These are the activations of a small neural network, seen along a few directions. Each row is one input.
In each table, some parts of the input vary, and every possible input appears once, in random order.
Descriptions start from the smaller parts, as in this example, which fits no table here: one of 5 places around a ring, together with either a single point or one of 11 places around a ring or (one of 2 separate values, together with one of 6 places along a line).
Shared parts are said once, and a part with two or three values counts as separate values.
In the rows, zero is written as 128.

Other details of the inputs shift rows strongly along two fixed directions, in all tables alike. That doesn't count.

Table:
R1: [192 150  25  74 209 132 186 108 157 178  52]
R2: [105  74 169  95  67 106 126 142 136  93 143]
R3: [172 179  13 103 225 149 140 136 145 213  91]
R4: [186 164  22  81 206 152 186 135 142 183  72]
R5: [152 112 123 111 158 110 121 105 118 151 116]
R6: [107  64 184  49  92  81 156 148 111 122 103]
R7: [119 147 151 131 135 154 102 104 147 157 155]
R8: [124  42 160  84  92 119 136 186 100  94  88]
R9: [ 94 162 167 226  84 157  57 127 128  97 202]
R10: [134  32 159  77  87 135 134 173 105 105  94]
R11: [ 74 164 175 228  79 134  71 113 143  88 200]
R12: [182 159  21 113 219 106 172 131 110 167  76]
R13: [112  75 170 122  84 128 108 170 106  89 126]
R14: [182 144  31 113 221 113 138 120 115 188  93]
R15: [147 158  70 121 185  80 125  92 134 161 114]
R16: [180 167  29 108 221 128 176 139 139 158  70]
R17: [104 156 170 226  75 176  54 108 133 109 222]
R18: [118  71 181  91 110 134 126 153  84 129 132]
R19: [102 103 202  81  95 109 136 139 144 123 131]
R20: [136  94 194  77  96 153 163 127 133 114 116]
R21: [ 79 162 181 208  56 136  70  91 161  96 236]
R22: [118  83 198  78 105 117 191 166 122  95  84]
R23: [ 90 156 183 228  58 171  53  82 153 109 241]
R24: [163 180  40 110 203 143 171 141 137 163  90]
R25: [119 229  85 222 117 169  72 122 145 134 164]
R26: [126  56 197  92 122  73 161 160  96 103  83]
R27: [161  71 175  83 119 121 161 146  91 110 105]
R28: [ 97 190  67 172 185 103 113 100 115 158 141]
R29: [115  58 183  74 112 108 151 185  76 117  99]
R30: [187 146  30  88 200 112 173  98 129 178  69]
R31: [156 170  41 122 212 110 182 119 149 150  72]
R32: [161 162  51 104 183  88 162  91 133 156  92]
R33: [131  93 185  75 106 110 169 123 139  92 101]
R34: [150 116 115 127 174 102 132 142  98 138 112]
R35: [125  84 195  50  89 116 186 143 137 103  97]
R36: [ 97 187  99 223 118 166  42  59 146 128 227]
R37: [124 103 190 127  32 163 129 143 147 115 134]
R38: [109  73 190  87  97 126 122 125 104 131 133]
R39: [125  73 200  71 117 128 150 199 108 119  92]
R40: [ 81 195 100 231 131 133  58  86 138 105 201]
R41: [160  82 180  80 121 144 165 151 119 101 102]
R42: [108  61 160  87  78 104 132 143 133  96 127]
R43: [106 115 185 137  51 127 140 171 137  91 105]
R44: [142 129 110 125 164  91 168 121 109 123  93]
R45: [ 95 174  73 202 151 126  82  96 135 120 165]
R46: [131 221  80 216 113 187  76 104 151 149 173]
R47: [ 98 158 142 146 153 118 123 134 136 138 128]
R48: [114 163  61 181 144 153  74  75 144 144 174]
R49: [122  66 171 118  78 145 105 154 109  99 138]
R50: [ 86 231 119 225  76 156  70  73 174 122 223]
Each input here is: one of 5 places around a ring, together with either one of 4 places along a line or one of 6 places around a ring.
- Changing only the place on the ring of 5 turns R39 into R47. The same change can be made to R9. Which row results? => R11
- Change only the place on the line of 4 in R40. List by row number the other rows that result. => R11, R43, R45
- Change only the place on the ring of 6 in R3. List by row number the other rows that result. => R4, R14, R18, R27, R41
- Which other rows agree with R19 in the place on the ring of 5? List them by row number. => R2, R6, R15, R21, R32, R33, R35, R42, R50

Table:
R51: [ 84 177 110 214 110 127  57 100 133 116 199]
R52: [164 107  88  56 150 108 201 152 147 148  47]
R53: [155 109 123  94 130 143 145 139 129 145 102]
R54: [141  55 194  58  92 121 164 151 124 113  99]
R55: [ 92 195 137 195 144 134  80  71 132 123 201]
R56: [100  98 196 148  36 154  99 149 140  97 161]
R57: [101 204 134 194 139 152  83  71 145 129 203]
R58: [144 148  74 151 168 147 106 118 117 149 133]
R59: [160  99  99  83 151 120 175 181 120 140  59]
R60: [130  82 185  94  93 132 136 128 123 111 135]
R61: [106  98 218 144  88 149 105 149 100  91 158]
R62: [110  63 178 118  59 133 117 184 122  94 121]
R63: [140 100 117  88 143 107 146 122 120 137 110]
R64: [136 162  70 142 181 103 139 120 126 147 109]
R65: [150  77 112  72 158  94 159 153 107 145  75]
R66: [163 152  55 116 167 148 133 117 135 170 110]
R67: [149 130 127 106 124 138 158 150 138 134  98]
R68: [136 192  60 182 175 144 111 114 129 144 144]
R69: [ 96 166 198 182  90 147  95  92 141  91 195]
R70: [134 195  86 164 162 159 110 103 142 157 152]
R71: [122 177  83 159 170 124 101  79 135 148 163]
R72: [163  79 105  74 150 128 156 169 110 147  69]
R73: [ 96  86 200 128  36 133 116 142 144  94 149]
R74: [144 201  65 164 160 153 126 103 149 152 138]
R75: [138  85  77  64 114  91 170 166 144 146  59]
R76: [ 88 119 217 162 100 125  94 118 101  91 179]
R77: [109  69 209 122  97 114 110 134  92  93 151]
R78: [140 161  57 138 185 103 144 119 127 150 102]
R79: [109  85 212 101  88 103 147 141 120  87 120]
R80: [140 170  53 126 181 105 154 106 144 150  99]
- What do these inputs look like to the network? => one of 5 places around a ring, together with either a single point or one of 5 places along a line
- Changing only the place on the ring of 5 turns R76 into R61. The same change can be made to R64. Which row results? => R59
- Change only the place on the line of 5 in R55. List by row number the other rows that result. => R63, R71, R79, R80
